These are the activations of a small neural network, seen along a few directions. Each row is one input.
Each table varies a few parts of the input and shows all the possible inputs, shuffled.
Descriptions start from the smaller parts, as in this example, which fits no table here: values(3) and (point or line(9) or (ring(5) and line(6))).
Shared parts are said once, and a part with two or three values counts as separate values.
(in the rows, 128 means zero)

Other details of the inputs vary at random and push rows far along two fixed directions, the same in every table; ignore that.

Rows:
r1: [111  14  90 112 120 161 194 135 196 143  98 163  92]
r2: [181 124 106  70 177 140  96 158  93 132 186 146 163]
r3: [162 124  91  75 198 169  22 165  98 144 124 184 143]
r4: [184 130 107  69 180 134 101 170  94 139 185 156 174]
r5: [111  38  91 105 126 143 202 139 206 156  96 174 110]
r6: [111 217 169 181  99  97 108 109  91 116 141  85 138]
r7: [204 110 118  57 178 136  98 168  82 130 163 137 165]
r8: [ 87  38  76 126 116 162 196 131 202 155 118 179  95]
r9: [ 92  18  98 121 127 158 188 131 204 128 121 177  98]
r10: [ 86  28  89 122 111 162 196 137 200 147 115 185  89]
r11: [127 203 177 171  91 101 110 111  78 113 114  69 125]
r12: [185 120 121  65 176 134  99 176  90 131 182 163 169]
r13: [186 131 113  54 182 127  98 167  95 133 185 162 170]
r14: [108  35  83 104 120 152 200 133 200 155  96 169  97]
r15: [128 211 171 176 101  94 116 111  90 122 116  70 143]
r16: [ 36 111 166 234  46 109 208  82 200 116  48  97  76]
r17: [181 136 109  56 170 129 102 168  96 145 181 167 163]
r18: [158 133  81  68 199 163  23 152 108 147 120 187 145]
r19: [164 131  72  74 199 171  25 160 104 153 125 182 151]
r20: [130 204 174 177 110  91 114 108  91 110 118  65 149]
r21: [ 36 112 162 226  59  99 210  69 211 106  50  91  82]
r22: [ 38 103 169 236  55 106 208  78 203 104  49  92  81]
r23: [108  24  78 119 121 161 196 128 202 151 100 156  98]
r24: [115 210 179 166 109  93  97  93  90  90 145  75 131]
r25: [109 217 169 167  94  98 105  98  88 110 138  85 122]
r26: [114 212 172 166  99 101  97  91  87  99 143  76 120]
r27: [111 210 185 179  94  96 105 115  87 107 138  90 134]
r28: [177 123  98  72 165 148 100 154  94 140 182 147 150]
r29: [127 209 163 173  96 103 113 106  83 122 118  65 131]
r30: [114 203 180 175  95 108  95 100  80  96 142  75 120]
r31: [110  25  83 104 123 155 195 125 204 145 100 162  94]
r32: [202 117 104  60 181 137 101 163  88 139 165 132 170]
r33: [131 204 180 163 109  89 104  95  89  96 121  58 135]
Each input here is: values(3) and (point or (values(2) and ring(5))).
Question: The inputs of r26 and r28 match in every part but the values(3) part. If r14 is changed in the same way as r26 into r28, which row does it become?
Answer: r29
Question: Change only the values(3) part in r16. List by row number the other rows that result.
Answer: r5, r15
Question: List by row number the other rows that have the values(3) part in common with r22.
Answer: r1, r3, r7, r9, r10, r11, r12, r16, r27, r30

Rows:
r34: [117 152 146 153 117 118 117 121 125 123 104 117 129]
r35: [113 150 145 154 124 117 113 115 129 115 109 114 126]
r36: [109  53  81 111 129 161 163 138 184 154 104 176 105]
r37: [109 150 132 153 111 131 110 108 122 120 120 113 114]
r38: [226 144 125  39 166 115 116 172  61 141 201 123 177]
r39: [109 153 136 152 123 118 115 108 131 122 108 113 125]
r40: [109 152 133 153 114 130 110 110 122 122 120 112 113]
r41: [216 141 115  62 170 121 122 171  65 143 183 117 183]
r42: [109 151 134 151 120 127 108 104 129 115 120 112 118]
r43: [107 150 134 153 113 130 112 108 121 123 120 112 113]
r44: [107 150 136 151 122 126 110 104 128 118 120 112 118]
r45: [138 136 164 146 102 104 168 122 124 117 141  90 136]
r46: [111  57  84 107 145 159 149 130 183 141 118 170 108]
r47: [114 148 144 153 122 118 112 114 129 113 109 116 128]
r48: [112 157 138 152 117 118 120 115 128 131 103 114 125]
r49: [184 149 108  70 180 132  73 156  88 138 156 143 163]
r50: [ 88 154 154 162 102 112 145 120 131 110 169 135 124]
r51: [182 141 120  76 172 131  84 164  86 143 147 148 164]
r52: [131 140 163 137 101 101 172 118 114 108 138  92 126]
r53: [111 154 135 152 121 119 112 108 132 119 108 113 125]
r54: [141  41  99 102 135 140 206 154 167 143 129 146 134]
r55: [130 144 153 136  99 102 173 112 117 116 138  92 123]
r56: [180 139 118  77 165 139  84 165  80 143 154 148 156]
r57: [115 159 137 151 119 119 117 117 128 130 104 114 126]
r58: [108 143 143 156 113 128 113 113 119 116 119 115 114]
r59: [114 158 137 153 115 119 118 115 129 128 103 115 126]
r60: [184 148 108  70 169 140  79 162  77 150 158 146 158]
r61: [108  42  92 110 144 158 155 134 184 136 115 175 108]
r62: [106  42  90 117 127 160 168 142 187 148 101 180 104]
r63: [109  56  82 112 132 160 163 140 184 156 104 174 104]
r64: [136 142 155 148  99 104 169 114 128 124 140  89 132]
r65: [ 89 163 144 159 101 113 144 113 133 117 170 134 122]
r66: [113 150 144 156 112 125 118 122 121 125 110 117 118]
r67: [109 145 142 156 114 129 112 115 121 116 119 114 113]
r68: [112 147 146 154 124 116 114 114 128 116 108 115 127]
r69: [117 153 146 153 120 117 117 123 126 125 104 116 127]
r70: [109 143 144 155 119 126 109 109 128 108 119 114 119]
r71: [150  42 109  81 130 134 203 155 165 141 146 153 127]
r72: [181 135 114  75 167 144  73 159  78 131 166 147 153]
r73: [108  45  92 113 143 158 155 134 187 135 114 173 106]
Question: What is each input in this table made of?
Answer: values(2) and (point or line(4) or (values(3) and ring(5)))
Question: The inputs of r41 and r54 match in every part but the values(2) part. If r38 is changed in the same way as r41 into r54, which row does it become?
Answer: r71
Question: The inputs of r63 and r66 match in every part but the values(2) part. If r57 is changed in the same way as r63 into r66, which row does it become?
Answer: r69
Question: Change only the values(2) part in r55. List by row number the other rows that result.
Answer: r52
Question: Change only the values(2) part in r64. List by row number the other rows that result.
Answer: r45
